A small network was shown many inputs. Here are its activations along a few directions, one row for each input.
In each table, some parts of the input vary, and every possible input appears once, in random order.
Descriptions start from the smaller parts, as in this example, which fits no table here: one of 6 places along a line, together with either a single point or one of 11 places around a ring or (one of 2 separate values, together with one of 8 places around a ring).
Shared parts are said once, and a part with two or three values counts as separate values.

Other details of the inputs vary at random and push rows far along three fixed directions, the same in every table; ignore that.
These rows show it; all are for the same input, with only those details redrawn:
[  4  12  -4  -4   6  -1 -12   8  -4  -7   9  -1 -12   8]
[ 3 -2 10  7 -3 -5 10 11  3 -6  0  7  7 -6]
[-11  -4   0  -7   3  12   0  -4  -8   2  -3  -9  14   2]
[ -2  -2 -48  12  24  30  29  -6  -3  -2  -8  28  -5  25]

A family of inputs:
row 1: [  6   7  -8  -1   0  -1 -15  -2   5  -4  11  -3 -18   2]
row 2: [-12  -7  -4  -7  -1   9   0  -5 -10   6   0 -10  12   0]
row 3: [  8   2  13   9 -11  -5  12   2   6  -6   2   7   4  -7]
row 4: [-14  -6  -6  -6  -5  12  -3  -8  -4   6   3  -7  12  -3]
row 5: [  4   1   9   6  -7 -11  10   0   5   1  -5   9   2  -9]
row 6: [  0   9  -9  -3   4  -6 -17   5   2   3   7   1 -16   3]
row 7: [  4  12  -4  -4   6  -1 -12   8  -4  -7   9  -1 -12   8]
row 8: [ -8  -2   1  -2  -7  13   1 -11  -2   1  -1 -11  10   2]
row 9: [-10  -3   2  -9   3   6   2 -10  -7   6 -12  -9   9   3]
row 10: [  4  -2  11   4  -4 -11  12   5   3  -1  -8   8   1  -7]
row 11: [  4  10  -5  -5  10  -8 -13   8  -4   2   3   0 -15   5]
row 12: [ -7  -1   2  -6  -4  13   2 -16  -6   3  -1 -10  11   3]
row 13: [ 3  1 10  9 -5 -4  8  6  5 -5  3 10  9 -8]
row 14: [  2  -4   6   5  -9 -11  11   6   5   0  -6   6   0  -9]
row 15: [ 14 -15   4  -2  -6 -13   5   1  -1   0  -2   6   7  -4]
row 16: [  1  10  -8  -2   5  -7 -17   4   1   4   7   1 -15   3]
row 17: [  8  11  -2  -1   6  -1 -14  -3   3  -6   8  -2 -15   6]
row 18: [  3  12  -8  -4  -2  -6 -13  -2   0   0   5   0 -18   3]
row 19: [  9   9  -5  -1   4  -2 -14  -3   1  -4   9  -2 -16   3]
row 20: [  3  13  -3  -2  10  -6 -16   3   0   1   4   2 -13   6]
row 21: [ -7 -11  -2  -4   2  10   0 -10  -4   5  -4 -14   8   0]
row 22: [  7  10  -6  -5  -3  -2  -7   1  -6  -4  11  -4 -18   7]
row 23: [-12  -3   1  -4   8   8  -5  -7  -3  10  -9  -7  13   1]
row 24: [ 4 -3  7  5 -5 -7 11 10  1 -3  2  7  6 -9]
row 25: [  6   0  12   9 -11  -3  12   2   7  -6   2   7   4  -5]
row 26: [  4   0  11   7  -6 -10  10   0   5   0  -5  10   2  -8]
row 27: [  2  11  -9  -2  -1  -2 -15   3  -2  -3  15   1 -13   3]
row 28: [ 12 -14   5   0  -2 -20   4   4   2   3 -10  11   6  -6]
row 29: [-15  -4  -1  -2   5   9  -6  -5   0   9  -8  -9  12   1]
row 30: [  9   9  -3   0   5  -1 -15  -3   1  -4   9  -2 -16   5]
row 31: [ 4 -3  9  6 -4 -6 11 10  1 -4  2  8  6 -8]
row 32: [  4   0  12   5  -4 -10  12   6   5  -3  -9   7   2  -5]
row 33: [  3  -1 -47  13  16  31  31 -18  -2   0  -5  29  -9  23]
row 34: [-13  -9  -4  -7   4   6  -3  -3  -5  12  -8 -10   9  -1]
row 35: [-13  -5  -4  -8  -5   7  -2 -13  -2   9  -7  -8   7  -2]
row 36: [ 12  -2 -38  25  22   7  38   9   9  -2 -10  46 -15  15]
row 37: [-13  -4   1  -3   7   9  -5  -6  -2  10  -8  -7  13   2]
row 38: [-11  -4   0  -8   3  11   0  -6  -8   3  -2  -9  14   2]
row 39: [  6  -9   6   8  -7  -6   9   6   9  -3   0   2   1 -10]
row 40: [ -9  -5  -4  -7 -10  12   2 -14  -3   5   1 -10   8  -1]
row 41: [  3  11  -3  -4  12  -7 -13   7  -2   0   2   0 -15   8]
row 42: [ -7  -9   2  -4   5  13  -2  -8  -1   2  -6 -14  10   3]
row 43: [  2  10  -2  -3  12  -5 -15  10  -1   0   2  -1 -15   9]
row 44: [  9  11  -4  -6  -1  -2  -7   1  -6  -5  10  -4 -17   7]
row 45: [  9   0  14   7 -10  -7  15   7   5  -8   0   5   2  -6]
row 46: [ -9  -8  -4  -9  -8  12   4  -9  -5   4  -1 -12   7   0]
row 47: [  9  11  -3  -6   0  -1  -8   1  -6  -6   9  -3 -17   8]
row 48: [-12  -6   1  -6   3  13  -1  -3  -7   2  -2 -10  14   3]
row 49: [-14  -5  -2  -4   1  13  -1  -2  -5   2  -3 -11  13   2]
row 50: [ -3 -19  -6 -12  11  -3 -10  -5  -8  14 -12  -5  16   2]
row 51: [ 8 -7 11  8 -2 -6 10  5  6 -4 -2  4  2 -8]
row 52: [  5  10  -4   3   4   1 -16   0   6  -7   8  -4 -15   6]
row 53: [  6  -1  11   9 -12  -6  14   9   7  -8   0   4   2  -6]
row 54: [  0  10  -5  -1  10  -5 -15  11   1  -1   2  -2 -15   8]
row 55: [  6  -5   6   5 -14  -5  14   5   4  -3   2   3   1  -8]
row 56: [ 0  1  9 10 -8 -8  8  4 10 -2 -6  7  3 -7]
row 57: [ 7 -6 12  8 -1 -6 10  4  8 -6 -3  4  3 -7]
row 58: [  8   0   9   7 -13  -5  13  -1   4  -3   3   7   3  -9]
row 59: [  0  -6   4   5  -9  -6  10  11   5  -3   4   7   4 -10]
row 60: [-11  -3  -2  -6   0  11  -2 -10  -8   6   1  -7  14  -2]
row 61: [ 7 -1 12  5 -9 -5 15  3  3 -6  0  4  3 -5]
row 62: [  6  -2   8   8 -15  -6  13   0   4  -2   5   6   2  -9]
row 63: [-15  -9  -5  -8   3   6  -3  -2  -3  11  -7 -10   9  -1]
row 64: [  4  14  -4  -3   4  -2 -14   2  -2  -5  12   2 -11   6]
row 65: [ -8  -5  -4  -6  -9  12   1 -14  -5   6   1 -10   9  -1]
row 66: [-12  -5  -4  -4  -2  10  -2  -9  -8   7   2  -7  13  -2]
row 67: [  3  -4   8   5  -7 -12  12   6   3   1  -6   6   0  -8]
row 68: [  4  16  -2  -3   4  -5 -13  -2  -1  -3   2   1 -16   7]
row 69: [ 1 -1 10  7 -6 -9 11  8  7 -4 -8  5  1 -5]
row 70: [  6   4  -8  -4   2  -2 -13   3   3  -5   9  -5 -19   4]
row 71: [ 2  1 12  8 -6 -8  9  3  8 -2 -6  9  3 -6]
row 72: [  1  -6   7   7  -1 -12   9  12   4   4  -4   7   3  -9]
row 73: [-12  -4  -2  -6  -3   6  -1 -14  -6  10  -7  -8   8  -1]
row 74: [  5  12  -4  -7   4  -7 -10   2  -5  -2   1  -1 -18   6]
row 75: [ 13  -2 -10  -9   8 -12 -19   6  -7  -1   8   4  -8   7]
row 76: [  4  12  -2  -5   5  -5 -11   4  -2  -4   0  -2 -17  10]
row 77: [  9   7  -4  -3   6  -2 -12   2  -1  -5   7  -5 -17   5]
row 78: [ -8  -9  -2  -2   0  11  -3 -14  -2   6  -2 -11   9  -2]
row 79: [  1  -5   4   6  -9  -7  10  11   4  -3   4   6   5 -10]
row 80: [  9   8  -2  -2   8  -1 -13   3   1  -8   5  -5 -16   8]
row 81: [ -2  -3 -47  14  27  25  25 -11   0   7 -12  32  -7  22]
row 82: [  4  12  -5  -3   8  -7 -16   3  -2   3   5   2 -14   4]
row 83: [  3   2  11   7  -5 -10  10   0   7  -1  -6  10   3  -7]
row 84: [ -5  11  43 -21 -17 -19 -43   4 -10   1  17 -35   7 -18]
row 85: [ 6 -4 12 12 -4 -3  7  2 12 -5 -1  5  4 -7]
row 86: [ 0  0  8 11 -8 -4  7  8  8 -5  3  8  8 -8]
row 87: [  2 -21  -5 -11   7   3  -9 -11  -6   8  -8 -10  14   2]
row 88: [  1  -3   7   9  -3 -12   7   7   6   6  -2   9   4 -10]
row 89: [  7   7  -8   0   1  -1 -16  -2   4  -3  11  -3 -17   2]
row 90: [-13  -7  -4 -10  -3   7   1  -8  -4   8  -9 -10   6  -1]
row 91: [  8  11  -2  -4   0   1  -9   3  -3  -8   8  -4 -16  11]
row 92: [ -9  -9   0  -2   3  13  -2  -7   0   1  -6 -15   9   2]
row 93: [  2  -3  11   7   3 -10   8  12   6   1  -7   7   5  -6]
row 94: [ 7 -3 11 11 -3 -4  7  1 11 -5 -1  6  5 -8]
row 95: [-12  -3   0  -4   1  13  -3  -8  -5   3   0  -7  15   2]
Changing only one part turns row 82 into row 19. The same change can be made to row 81. Which row results? -> row 30
Changing only one part turns row 38 into row 9. The same change can be made to row 31. Which row results? -> row 10
What do these inputs look like to the network? -> one of 5 separate values, together with either a single point or (one of 2 separate values, together with one of 9 places along a line)
Which other rows does row 6 become when the choice among 5 separate values takes its other values? List them by row number. -> row 1, row 4, row 35, row 40
Which other rows does row 55 become when the choice among 2 separate values takes its other values? List them by row number. -> row 65
Which other rows does row 72 become when the choice among 2 separate values takes its other values? List them by row number. -> row 88
Which other rows does row 43 become when the place on the line of 9 takes its other values? List them by row number. -> row 11, row 34, row 36, row 41, row 54, row 63, row 72, row 93
Which other rows does row 52 become when the choice among 5 separate values takes its other values? List them by row number. -> row 8, row 29, row 56, row 86
